Small tables with named rows and columns. After each table, cells are looked up by row and column.

ref.csv
,mub,gabako,fupu,mifibez,vasun,rad
fure,-7,-23,37,8,-26,-32
san,30,22,46,-21,-19,2
meba,-16,14,22,-2,-47,28
vel,-13,-65,16,-18,19,-14
katizug,15,-36,-22,-1,15,21
fepo,-15,10,65,-12,-27,2
vatan,1,-60,-39,34,49,19
tera,-11,-14,39,4,-37,-10
nev,19,-37,-3,-31,17,-21
lisol,13,-2,28,-32,9,2
zib,14,-10,6,-35,8,-8
tenaz,-3,-6,52,-30,12,-12
kub,9,-42,-26,6,33,-10
seno,-3,-49,45,-14,6,-17

What is the rad of kub in ref?
-10
What is the fupu of vatan in ref?
-39
What is the vasun of kub in ref?
33
What is the mub of lisol in ref?
13
What is the gabako of fure in ref?
-23
What is the rad of tenaz in ref?
-12
What is the gabako of vel in ref?
-65
What is the fupu of zib in ref?
6
What is the rad of fure in ref?
-32
What is the vasun of fepo in ref?
-27
What is the mub of zib in ref?
14
What is the fupu of kub in ref?
-26
What is the rad of tera in ref?
-10

Table rul
	fiv	tavogab	veb
kizub	77.374	-1.898	49.827
lov	25.012	29.771	-63.289
kolepu	17.536	23.519	48.625
dutov	30.492	-41.597	-57.415
sipavif	38.892	-50.386	-36.040
nef	80.051	35.111	-45.502
pufafol	40.467	41.186	1.749
rofe	42.061	-11.364	12.251

fiv of sipavif = 38.892
veb of sipavif = -36.040
tavogab of nef = 35.111
fiv of lov = 25.012
veb of kizub = 49.827
fiv of kizub = 77.374
tavogab of kolepu = 23.519
fiv of pufafol = 40.467
fiv of dutov = 30.492
tavogab of pufafol = 41.186

Table zekam
|  | bos | lef | sagib | muko | dafu | zam | ras | dudufa | kuro | ritur |
|---|---|---|---|---|---|---|---|---|---|---|
| vafu | 58.396 | 41.023 | 78.005 | 45.895 | 48.834 | 49.779 | 60.200 | 59.847 | 48.564 | 44.730 |
| bel | 50.172 | 43.414 | 27.505 | 45.812 | 39.200 | 39.832 | 56.211 | 23.305 | 46.499 | 49.614 |
| pazib | 42.189 | 46.708 | 55.448 | 50.387 | 48.302 | 51.080 | 51.041 | 28.099 | 44.493 | 20.307 |
| vivi | 43.303 | 47.848 | 47.628 | 44.262 | 66.724 | 49.899 | 38.674 | 69.357 | 63.853 | 59.763 |
| rop | 39.812 | 48.160 | 42.582 | 49.287 | 55.935 | 39.099 | 24.769 | 66.700 | 55.670 | 60.778 |
| gotik | 50.791 | 39.200 | 26.985 | 48.299 | 38.138 | 42.887 | 51.750 | 24.472 | 43.902 | 54.465 |
| lopo | 54.145 | 44.801 | 71.227 | 55.094 | 47.781 | 48.911 | 68.778 | 59.169 | 44.856 | 35.453 |
| kaveda | 45.192 | 51.385 | 51.787 | 42.881 | 67.724 | 53.399 | 44.962 | 67.404 | 63.866 | 61.125 |
| givume | 49.520 | 48.363 | 33.853 | 40.226 | 41.611 | 42.186 | 58.042 | 25.766 | 51.203 | 30.619 |
| nivati | 56.410 | 46.181 | 78.907 | 42.482 | 53.816 | 51.935 | 53.246 | 56.134 | 52.835 | 57.369 |
| gef | 50.504 | 39.687 | 27.004 | 48.327 | 38.234 | 42.326 | 52.041 | 24.774 | 43.931 | 54.500 |
| vapo | 45.386 | 61.927 | 31.345 | 49.757 | 40.665 | 41.871 | 29.167 | 60.581 | 44.023 | 63.249 |

vapo, ritur => 63.249
gef, dudufa => 24.774
bel, dafu => 39.200
bel, muko => 45.812
gotik, bos => 50.791
nivati, dafu => 53.816
lopo, bos => 54.145
pazib, lef => 46.708
kaveda, muko => 42.881
rop, ras => 24.769
gotik, sagib => 26.985
nivati, kuro => 52.835
pazib, sagib => 55.448
Which row has the largest ras? lopo

kisiko.csv
,dizal,zat,fug,fiz,nefal,zar,zagome,fas
ven,130,123,117,108,131,138,102,126
vosa,193,122,135,96,131,162,111,170
mon,92,88,80,120,89,81,154,84
nitu,93,165,143,108,71,52,85,102
lugof,91,90,52,97,87,70,183,73
gevadoz,151,198,178,92,167,159,70,164
daz,78,107,85,86,202,114,69,75
pozutun,71,101,116,182,92,58,176,75

gevadoz, fug: 178
ven, fiz: 108
pozutun, dizal: 71
mon, zar: 81
nitu, nefal: 71
daz, zagome: 69
ven, zagome: 102
lugof, nefal: 87
pozutun, zagome: 176
ven, nefal: 131
ven, zat: 123
nitu, fas: 102
lugof, fiz: 97
pozutun, zat: 101
lugof, zat: 90
ven, dizal: 130
mon, dizal: 92
vosa, nefal: 131

padopu =
cols = tukapaf, vur, vemos, ravis, tovoti, suz, banerod, zeto
sevis: [4743, -467, 776, -959, -1046, -947, 981, -723]
rim: [-7136, -3700, -793, -2586, -2402, 1642, 6970, -59]
rab: [2852, 5354, 5055, -5218, 2259, -1915, -378, -1832]
bezof: [4355, 1945, 612, 180, 930, -908, 3560, 567]
vufeli: [2101, 2985, 266, -4557, 1438, 3945, 6144, -2371]
gog: [-3305, -1214, -5299, 254, 1262, -4034, 1553, 1358]

rim, tovoti: -2402
rim, tukapaf: -7136
gog, vur: -1214
gog, suz: -4034
gog, zeto: 1358
sevis, tukapaf: 4743
rab, vur: 5354
bezof, tovoti: 930
rab, tovoti: 2259

muluve =
columns: geg, lal, til, bil, pelav, guv, kurub
zamug: [7291, -2760, 2199, 1389, 1820, 2163, -3611]
nipatos: [7007, -2275, 616, 1448, 1698, 7272, -2237]
tavazab: [2157, 2592, 4563, 5224, 5653, 3967, 3106]
sov: [1783, 2823, 2876, 4319, 4694, 6939, 3219]
betibo: [-5094, 8524, 691, 1707, 2456, 8440, 7519]

betibo, guv -> 8440
sov, lal -> 2823
nipatos, til -> 616
sov, guv -> 6939
betibo, pelav -> 2456
tavazab, til -> 4563
nipatos, guv -> 7272
tavazab, bil -> 5224
zamug, geg -> 7291
zamug, lal -> -2760
sov, kurub -> 3219
tavazab, guv -> 3967
nipatos, geg -> 7007
betibo, geg -> -5094
sov, bil -> 4319
sov, pelav -> 4694
zamug, kurub -> -3611
nipatos, pelav -> 1698

zunafo.csv
,mufete,fosa,dupofa,ladul
gerev,84,183,134,112
fam,47,58,201,98
dode,75,204,120,95
fela,83,176,92,133
tozurus,146,140,88,134

dode, fosa => 204
fela, mufete => 83
fela, dupofa => 92
tozurus, fosa => 140
gerev, ladul => 112
fela, fosa => 176
fam, mufete => 47
fam, fosa => 58
tozurus, dupofa => 88
fela, ladul => 133
tozurus, ladul => 134
dode, ladul => 95
gerev, dupofa => 134
tozurus, mufete => 146
gerev, mufete => 84
fam, dupofa => 201
dode, mufete => 75
dode, dupofa => 120
gerev, fosa => 183
Row with the largest dupofa: fam

figama =
	vos	kitaf	pekit	rodebon	muratu	mem	bifav	sim
sebal	469	-96	-420	-609	388	366	1809	644
zum	394	121	1231	77	349	233	1539	682
kot	1525	-465	722	936	-1860	4136	298	1911
gulu	532	-462	718	-75	268	259	1373	113
tos	507	105	1114	1480	1176	202	375	58
zevev	-432	34	-1074	-286	2324	-1274	-2264	-516
popona	-2750	-617	999	-134	-533	-1999	239	-444
mube	860	-353	32	827	-774	1066	1585	467
fudo	-609	265	-720	5635	-1233	-2355	-476	3415
betasev	-1340	401	-2031	1837	3055	808	2704	2103
zaz	2936	-136	2135	716	-724	1804	-5204	-2179
tik	796	-4595	3113	1615	-802	-1542	-5458	2212
rekop	-1517	-151	2896	-4129	3331	3525	-653	-4817
pusosan	-2130	-1641	-1641	-842	3156	-2777	-1125	-3468

muratu of zevev = 2324
rodebon of tos = 1480
sim of rekop = -4817
pekit of gulu = 718
pekit of popona = 999
pekit of tos = 1114
pekit of rekop = 2896
kitaf of pusosan = -1641
mem of tos = 202
sim of gulu = 113
pekit of mube = 32
vos of sebal = 469
kitaf of rekop = -151
Row with the largest muratu: rekop

gen.csv
,goz,riko,git,rir
sut,103,148,210,141
zik,202,136,28,206
vumedu,110,77,68,175
kuli,2,100,162,65
nup,27,204,70,89
luvi,41,222,59,54
mis,102,128,110,106
botek,108,42,130,140
gib,100,128,50,170
biti,74,109,92,94
nim,92,97,113,79
kavezak,135,32,110,128
raz,56,182,87,102
gagazib,49,215,62,72

riko of gib: 128
git of sut: 210
riko of botek: 42
riko of vumedu: 77
goz of luvi: 41
goz of zik: 202
git of botek: 130
rir of kuli: 65
goz of mis: 102
rir of gib: 170
goz of biti: 74
git of kavezak: 110
git of vumedu: 68
riko of biti: 109
rir of nim: 79
riko of kavezak: 32

Table lezaku
fields: nira, zez, rugi, zasod, kir, bosoda
reseza: [2868, 463, 4755, 5881, 3079, 2144]
saguke: [5812, 6961, 7967, 184, 8968, 276]
bof: [5324, 4139, 7692, 4237, 8062, 3636]

What is the rugi of bof in lezaku? 7692
What is the zez of bof in lezaku? 4139
What is the rugi of reseza in lezaku? 4755
What is the nira of reseza in lezaku? 2868
What is the zez of reseza in lezaku? 463
What is the nira of saguke in lezaku? 5812
What is the kir of saguke in lezaku? 8968
What is the zasod of saguke in lezaku? 184
What is the nira of bof in lezaku? 5324
What is the kir of reseza in lezaku? 3079
What is the zasod of reseza in lezaku? 5881
What is the kir of bof in lezaku? 8062

